Each row below holds a small network's activations on one input, seen along a few directions.
In each table, some parts of the input vary, and every possible input appears once, in random order.
A made-up example of a description, with smaller parts first: one of 5 places around a ring, together with either a single point or one of 9 places around a ring or (one of 3 separate values, together with one of 6 places along a line).
Shared parts are said once, and a part with two or three values counts as separate values.
In the rows, 128 means zero.

Other details of the inputs vary at random and push rows far along two fixed directions, the same in every table; ignore that.
To show where, the next rows are all for the same input, with only those details redrawn:
[139 150 125 125 143 133 113  92 144 119 132 107 131 121]
[137 138 123 132 137 130 120 100 135 119 124 106 123 119]
[111 153 123 116 103 130 143 107 122 131 127 133 134 120]
[ 89  98 113 138  62 120 186 149  66 132  90 137 100 107]
[151 150 126 129 158 133 101  87 153 115 134  97 129 121]
[168 131 125 144 180 132  89  87 155 106 126  76 116 118]
[154 129 123 140 160 131 105  96 142 111 122  89 116 117]
[140 150 124 125 143 133 113  92 144 119 132 107 131 121]

Table:
R1: [174 120 140 150 182 124  86  88 150 106 140  86 112 130]
R2: [112  54 123 159 127 133 133 166  83 133  86 103  85 118]
R3: [118 129 146 115 128 139 123 127 119 141 146 126 134 137]
R4: [120 120 153 115 104 129 139 113 117 140 155 146 150 130]
R5: [112 150 123 114 139 138 116 109 133 130 126 127 135 128]
R6: [176 130 120 142 182 119  89 115 176 101 119  93 114 116]
R7: [ 95 167 137  95 115 152 123 110 146 146 159 137 167 150]
R8: [ 96 112 112 130 109 124 143 140  89 135  98 132 114 121]
R9: [107 132 135 119 128 147 120 127 128 141 133 123 136 140]
R10: [113  86  96 216 174 131 171 162  88 128  95 102  87  92]
R11: [133 114 103 218 181 127 138 171 125 107 109 108 110  92]
R12: [169  80 124 166 148 112 126 145 126  99 109 104  87 125]
R13: [123 138 135 108 115 134 131 156 130 141 140 157 138 142]
R14: [165 132 133 125 173 129  86 139 154 128 142 119 133 143]
R15: [109 165 136 103 110 143 131 145 150 143 138 155 159 151]
R16: [196 110 131 159 217 114  55  82 159 104 136  70 105 126]
R17: [125 163 144  91  93 133 145 121 150 143 173 182 176 148]
R18: [111 176 135  96 120 143 117 138 161 148 144 160 163 150]
R19: [137 149 127 123 148 131 118 131 156 112 121 120 138 135]
R20: [ 87 117 119 125  91 133 163 141  87 131 103 136 119 124]
R21: [133 131 140 117 155 131  96 120 129 144 147 120 133 136]
R22: [103 179 140  96  90 127 145  91 135 137 169 159 163 142]
R23: [123 162 131 107  97 121 148 121 150 124 157 160 151 145]
R24: [109 181 126  98 104 135 137  88 145 131 152 135 160 130]
R25: [110 105 121 133 106 126 139 179 106 143  99 144 119 135]
R26: [155  80 133 151 144 131 125 171 115 118 112 108 102 134]
R27: [109 165 158  90  98 133 136  99 132 156 171 174 169 137]
R28: [116  82 110 147  80  98 171 174  81 128  98 159  92 122]
R29: [ 99 189 128  90 100 133 147 126 156 129 145 157 173 145]
R30: [180 110 126 151 176 115  94 122 160 102 130 107 104 129]
R31: [ 89  97 114 138  62 121 186 149  66 132  90 137 100 107]
R32: [126 170 116 107 120 115 126 121 157 129 131 150 144 125]
R33: [117  86 145 130 102 119 147 138  87 146 125 150 116 115]
R34: [112 140 131 115 141 139 102 122 133 150 134 128 139 139]
R35: [165  35 126 167 134 115 136 173  95 117  99 124  83 113]
R36: [139 152 119 120 157 123 103 130 157 119 120 125 138 133]
R37: [ 94 170 148  84 100 144 136 113 133 150 174 153 171 148]
R38: [ 82  77 134 130  74 126 172 176  57 153 107 149 100 120]
R39: [119 146 119 119 120 128 128 105 128 130 124 129 127 116]
R40: [121 154 122 115 103 121 149 132 143 123 124 144 135 124]
R41: [100  77 123 144  80 130 173 195  87 131  91 132 112 134]
R42: [ 98 191 119  90  98 125 133  93 135 149 144 161 158 127]
R43: [154 135 136 133 162 122  95  91 146 120 145 112 120 128]
R44: [ 86 113 116 125  87 133 167 140  88 126 109 129 125 125]
R45: [137  89 135 134  97 123 156 160 104 132 123 159 120 128]
R46: [167 129 123 140 193 128  83 125 170 100 115  92 120 127]
R47: [169 107 137 139 167 136 103 144 150 111 139  96 128 144]
R48: [109 190 125  92  90 125 153 117 161 129 149 157 166 134]
R49: [180 100 147 142 192 118  72  98 143 129 144 100 124 123]
R50: [157  42 122 162 123 108 140 175  87 126  99 136  89 116]
Describe the family of inputs behind these rows.
Answer: one of 2 separate values, together with either a single point or (one of 4 places along a line, together with one of 6 places around a ring)
Changing only the choice among 2 separate values turns R1 into R12. The same change can be made to R2. Which row results?
Answer: R18
Changing only the choice among 2 separate values turns R17 into R4. The same change can be made to R23. Which row results?
Answer: R22
Change only the place on the ring of 6 in R45. List by row number the other rows that result.
Answer: R12, R15, R19, R26, R40
Change only the choice among 2 separate values in R38. List by row number the other rows that result.
Answer: R13

Table:
R51: [ 92 141 111 120 104 125 149 135 112 130 106 132 127 129]
R52: [141  99 131 144 138 122 126 158 118 136 132 141 121 125]
R53: [ 71 103 135 127  62 131 187 176  63 159 126 172 124 130]
R54: [ 77 180 118 116  99 128 156 112 121 146 140 163 151 125]
R55: [120 183 117 134 162 142 116  74 158 126 141 107 143 112]
R56: [127 175 132 115 110 124 149 128 155 131 163 172 162 136]
R57: [152  90 114 168 152 118 121 105 111  98  91  66  84  97]
R58: [143  96 102 168 160 129 121 129 118  97  80  65  89 107]
R59: [101 199 118 115 127 132 133  91 151 135 150 150 158 121]
R60: [113 170 146  86 118 147 111 128 158 149 161 153 171 159]
R61: [124 163 152  85 111 139 113 101 147 149 171 157 167 153]
R62: [ 78 170 122  95  69 119 162 105 108 145 134 164 146 127]
R63: [ 93 208 113  95 116 145 135  88 154 133 135 131 162 127]
R64: [168 149 136 115 135 117 116 103 171 109 156 135 144 139]
R65: [128  46 131 172 126 126 146 178  75 133 104 115  94 121]
R66: [129 180 115 116 154 137 105  97 165 114 130 110 144 130]
R67: [142  33 137 150 114 116 141 166  77 124  97 119  89 121]
R68: [152  81 115 167 149 113 122 116 105  98  89  76  80 101]
R69: [180 128 137 144 195 126  82 125 165 125 149 118 129 134]
R70: [171 121 150 120 178 138  75  95 156 121 158  95 130 145]
R71: [114  70 136 132 102 129 147 186  94 135 101 138 113 133]
R72: [144 150 115 159 181 135 104  87 152 110 126  87 120 107]
R73: [ 73 101 133 111  56 134 178 185  74 151 111 162 121 141]
R74: [137 100 141 139 147 130 121 148 121 137 137 134 133 130]
R75: [120 127 133 111 101 124 137 168 126 141 121 162 130 143]
R76: [149  96 114 162 157 123 120  96 115 102  96  61  88  96]
R77: [190 125 141 123 177 121  75 106 168 119 147 118 125 141]
R78: [118  86 118 140  75 113 181 189 100 116  96 148 107 127]
R79: [187 114 142 123 178 126  72 108 166 119 150 110 128 137]
R80: [104 155 135  88  88 131 137 157 138 151 142 179 157 148]
Describe the family of inputs behind these rows.
Answer: one of 3 separate values, together with either a single point or one of 4 places along a line or one of 5 places along a line
Changing only the choice among 3 separate values turns R64 into R78. The same change can be made to R67. Which row results?
Answer: R71
Change only the choice among 3 separate values in R55. List by row number the other rows that result.
Answer: R63, R76
Change only the place on the line of 4 in R55. List by row number the other rows that result.
Answer: R54, R59, R72

Table:
R81: [171  83 111 158 149 120 122 132 140  86  80  74  86 109]
R82: [150  97 111 180 188 136 117 141 134 103 102  72 111 111]
R83: [ 97 135 141 103  61 119 175 115  90 157 153 182 136 125]
R84: [121 210 144  56 108 123 100  68 164 150 178 169 172 158]
R85: [100 170 123  90  92 114 132 113 123 153 141 180 143 139]
R86: [ 65 165 127 116  95 136 162 141 112 159 137 174 162 123]
R87: [ 81 148 103 112  54 120 192 161  99 138  93 177 127 111]
R88: [112 158 143  88  91 124 140  92 126 151 157 169 161 130]
R89: [145  63 116 187 106 109 175 151  88  93  89 101  74 104]
R90: [151  75 110 170 163 126 117 146 124  88  87  53  81 130]
R91: [152  61 127 154 157 125 103 138 105 101  98  59  82 132]
R92: [ 87 155 136  80  77 148 144 126 121 144 133 141 155 137]
R93: [166  89  98 172 170 104 115 145 124  92  84  85  75 112]
R94: [103 167 125  90  88 126 136 117 127 157 130 179 151 127]
R95: [172  15 147 175 126 112 150 224  95 124 117 138  87 140]
R96: [ 74 168 119  91  66 148 171 139 131 136 121 147 154 135]
R97: [ 73 177 107 111  92 132 159 150 119 141 122 156 143 141]
R98: [154  67 137 145 173 130  85 127 108 117 109  71  88 139]
R99: [126  46 130 160 119 129 148 152  78 113  95  83  96 113]
R100: [ 88 162 110 118  74 119 185 137 114 133 123 181 147 112]
R101: [167 167 159 101 211 154  50  57 190 129 184  91 172 145]
R102: [105 154 136  94  68 120 159 104 121 136 145 165 156 125]
R103: [117 189 135 102 115 128 129  87 145 156 181 183 163 129]
R104: [191 184 157 120 226 153  43  44 211 109 199  69 165 149]
R105: [ 72 172 125 103  98 143 144 149 122 160 120 163 153 127]
R106: [143  66 104 196 127 107 170 165  81 103  86 111  72  94]
R107: [190 197 134 127 236 130  42  54 223 114 175 105 166 122]
R108: [147  72 129 168 186 137  98 130 115 124 114  86 109 116]
R109: [219 162 162  98 223 134  22 125 240 113 195 128 168 188]
R110: [ 72 141 135 121  86 140 166 137  90 167 150 176 144 130]
R111: [ 92 156 154  98  97 145 144 106 110 161 172 160 155 142]
R112: [135 137 153  80  91 135 129 190 155 150 153 197 170 166]
R113: [187 201 141 135 227 154  60  53 227  97 186  68 166 148]
R114: [117  41 119 165 127 134 134 178  69 134  67 100  79 110]
R115: [165  70 122 167 171 115 107 121 117 117 110 101 100 103]
R116: [143 175 164  74 117 135 117 152 186 153 196 201 204 173]
R117: [ 65 161 128 129  87 135 175 148  98 163 145 179 146 124]
R118: [ 78 144 113 111  60 115 176 158  93 154  99 185 127 109]
R119: [145  69 106 162 117 102 150 152 102  88  75  91  70 117]
R120: [121  64 106 202 135 126 170 179  75 113  86  95  79 105]
R121: [163  83 109 170 175 101 101 143 118 106  90  93  74 110]
R122: [173  69 132 141 151 119  97 120 117 117  96  86  90 114]
R123: [172 204 133 121 250 143  22  72 222 120 169  84 157 152]
R124: [ 97 133 135 114  47 115 185 122  90 139 142 170 131 122]
R125: [ 90 151 146  76  91 151 130 122 116 159 139 150 154 141]
R126: [107 192 127 115 111 121 145 107 140 150 167 183 156 119]
R127: [ 88 130 123  94  36 105 175 135  86 137 116 168 121 134]
R128: [141  56 112 176 109 110 170 152  94  90  76  98  82 100]
R129: [ 85 173 128 107  89 144 165 119 139 129 141 143 167 136]
R130: [176  72 125 145 146 118 104 121 127  99  92  74  88 111]
R131: [150  88 104 172 181 140 110 158 131 105  78  64  93 111]
R132: [158 172 137 114 216 144  40  81 186 129 162  98 148 155]
Changing only one part turns R106 into R93. The same change can be made to R111. Which row results?
Answer: R98
Changing only one part turns R116 into R109. The same change can be made to R108. Which row results?
Answer: R132
Describe the family of inputs behind these rows.
Answer: one of 4 places along a line, together with either a single point or (one of 2 separate values, together with one of 6 places around a ring)
Change only the place on the ring of 6 in R83. List by row number the other rows that result.
Answer: R89, R103, R106, R124, R126
Change only the choice among 2 separate values in R94. List by row number the other rows that result.
Answer: R114
Change only the choice among 2 separate values in R128. List by row number the other rows that result.
Answer: R129

Table:
R133: [113  87 116 164 120 132 157 178  88 121  82 117  97 110]
R134: [ 94 122 133 109  59 122 165 154 101 141 128 176 141 144]
R135: [116  78 106 188 141 127 150 156  90 112  82  88  77 109]
R136: [159  51 131 164 130 124 136 174  92 123 100 117  83 118]
R137: [140  64 115 160 122 113 138 141  91 104  84  91  81 101]
R138: [114  72 116 140  92 120 163 156  89 126  82 131  96 111]
R139: [140 179 138  99 132 136 112 103 165 152 172 159 173 139]
R140: [137 171 153  94 129 129 101 118 172 140 175 161 170 155]
R141: [ 80 134 132 115  70 127 183 145  96 149 139 181 142 123]
R142: [143  68 121 154 116 117 140 151  97 112 100 103  92 121]
R143: [107 202 126  85 108 143 123 100 164 140 160 161 174 143]
R144: [101 140 181  63 133 166  74  60 113 179 187 119 167 158]
R145: [179 142 124 141 214 139  60 106 195 104 144  69 134 139]
R146: [109 113 123 131  95 132 165 154  97 147 132 168 133 125]
R147: [135 172 129 103 134 133 104  88 165 125 146 129 156 134]
R148: [ 92 130 135 104  58 121 176 144  98 142 129 176 143 140]
R149: [140  69 131 160 123 115 144 149 100 126 107 115 103 107]
R150: [142 178 136 101 136 131 113  82 156 122 156 127 148 132]
R151: [163  57 120 173 155 113 123 130 105 105  95  80  87 108]
R152: [137  77 116 157 148 126 134 171 113 119  93  97  96 124]
R153: [167 154 121 145 210 124  68  61 170 100 139  71 118 118]
R154: [150 159 140 109 148 133 104  90 164 119 154 129 147 138]
R155: [105 209 128  90 115 130 134  74 148 138 169 156 170 136]
R156: [144  78 110 186 163 122 125 141 109 109  81  68  81 107]
R157: [ 45 166 120  93  26 132 207 164  90 158 127 191 151 135]
R158: [135  70 119 172 146 129 135 181 100 110  86  98  95 113]
R159: [168 154 127 156 219 143  65  99 186 112 129  76 139 121]
R160: [ 83 130 141 104  49 122 183 157  94 151 135 188 135 129]
R161: [111 202 131  93 139 142 109 128 170 141 160 156 184 150]
R162: [ 97 126 136 100  70 121 167 153 109 148 128 183 142 147]
R163: [178 135 129 145 211 133  73  76 176 102 151  83 131 130]
R164: [143 173 146  93 130 135 103 120 168 145 178 168 168 154]
R165: [102 125 120 116  95 131 158 148 114 138 111 150 125 127]
R166: [107 195 126  97 110 140 133  95 148 135 147 149 153 129]
R167: [151  62 135 144 131 113 124 189 100 135 111 142  94 140]
R168: [116 106 145 114  97 117 146 170 114 144 133 170 127 141]
R169: [161 153 128 123 208 139  71 131 183 117 144 107 151 140]
R170: [ 65 151 129  80  25 124 200 153  91 160 130 204 148 139]
R171: [147  82 117 160 134 109 135 123  95 111  98  88  90 103]
R172: [134 185 138  90 124 128 118  87 161 129 166 139 164 142]
R173: [ 70 146 117 106  47 129 184 146  93 143 121 171 134 122]
R174: [135  74 108 168 132 105 134 122  87 110  79  84  77  92]
R175: [161  71 116 166 159 114 117 118 107  98  84  71  74  98]
R176: [182  48 133 167 165 115  95 175 116 117 111 102  89 136]
R177: [148 171 128 127 174 142  97  98 174 118 143  98 137 132]
R178: [ 92 142 113 131  93 124 156 121 103 136 111 135 118 111]
R179: [187 133 152 130 198 128  65 103 188 111 166  98 139 142]
R180: [109 192 120 127 162 147 114 109 163 134 145 132 162 136]
R181: [138 174 116 136 177 137  93  77 166 118 143 101 135 124]
Describe the family of inputs behind these rows.
Answer: either a single point or (one of 6 places along a line, together with one of 8 places along a line)
Change only the place on the line of 8 in R171. List by row number the other rows that result.
Answer: R139, R149, R151, R156, R159, R174, R178
